A small network was trained on made-up records. Each row is its average activation on records with the value named, seen along a few directions.
Related values have similar rows: they may be neighbours, one step apart, or belong to one group.
In the rows, 500 means zero.
Random noise pushes rows far along 5 fixed directions. That doesn't count. These rows show it; they differ only by the noise:
[514 637 414 338 426 307 497 619 303 695 482 723 386 656 305]
[636 218 658 684  89 577 771 675 344 362 148 450 575 576 480]
[380 528 541 441 583 641 514 327 716 293 465 502 632 381 591]
[400 558 402 542 549 516 386 729 505 437 533 491 654 551 533]
[532 325 398 583 327 340 598 563 236 671 395 574 507 651 402]
[314 393 372 356 234 695 553 636 393 401 426 688 643 878 573]
[450 340 488 484 257 594 636 533 406 424 342 586 588 674 519]


Vene, 12 values:
c2: [731 583 576 418 561 394 443 604 467 723 516 495 247 445 349]
c8: [446 529 317 543 707 359 370 476 437 644 600 461 492 534 519]
c5: [499 465 521 348 363 639 542 545 487 499 425 644 403 724 470]
c1: [414 388 452 626 502 533 551 359 455 452 504 491 639 469 653]
c11: [466 706 526 272 541 569 401 457 637 464 659 592 437 544 483]
c10: [550 665 434 548 593 456 335 785 375 614 639 442 477 560 479]
c12: [455 770 378 433 669 305 358 658 451 671 604 647 464 527 344]
c6: [522 645 604 584 490 526 437 687 450 458 534 410 502 438 499]
c7: [444 253 450 634 579 752 468 425 733 377 654 274 677 486 787]
c3: [424 582 404 512 500 469 441 469 540 488 602 468 444 574 527]
c9: [482 683 710 407 353 551 494 768 625 241 403 466 502 447 447]
c4: [628 277 469 550 592 491 506 356 387 651 630 425 369 449 552]
Each value of Vene is a pair of two hidden parts, and every pair occurs once (4 first parts, 3 second parts).
c3 and c6 share the first part; c3 and c7 share the second. Which value has the first part of c7 and the second part of c6? -> c4
c11 and c5 share the first part; c11 and c9 share the second. Which value has the first part of c9 and the second part of c5? -> c12

Kibur, 12 values:
k6: [402 522 266 708 694 338 281 817 307 618 704 529 716 549 469]
k3: [522 386 425 786 556 323 439 620 559 493 455 320 629 339 425]
k8: [632 283 510 696 369 699 505 877 392 441 545 280 671 549 719]
k1: [467 625 474 464 330 510 527 607 268 455 426 573 427 662 454]
k2: [294 594 557 291 639 634 565  74 661 288 606 552 592 330 677]
k12: [526 537 440 389 633 575 445 333 468 646 639 545 373 591 518]
k9: [511 431 399 472 507 505 416 375 557 576 709 422 391 559 572]
k4: [658 183 570 561 348 380 723 188 524 632 253 440 424 380 375]
k7: [621 344 717 489 227 766 638 789 503 267 283 527 610 567 555]
k11: [439 820 584 469 608 333 380 676 711 327 564 378 484 343 509]
k10: [475 569 438 697 734 465 301 759 561 606 524 374 535 454 475]
k5: [526 409 448 879 592 333 474 622 382 617 398 395 600 454 461]
Each value of Kibur is a pair of two hidden parts, and every pair occurs once (4 first parts, 3 second parts).
k11 and k1 share the first part; k11 and k9 share the second. Which value has the first part of k9 and the second part of k1? -> k12
k4 and k7 share the first part; k4 and k3 share the second. Which value has the first part of k3 and the second part of k7? -> k6
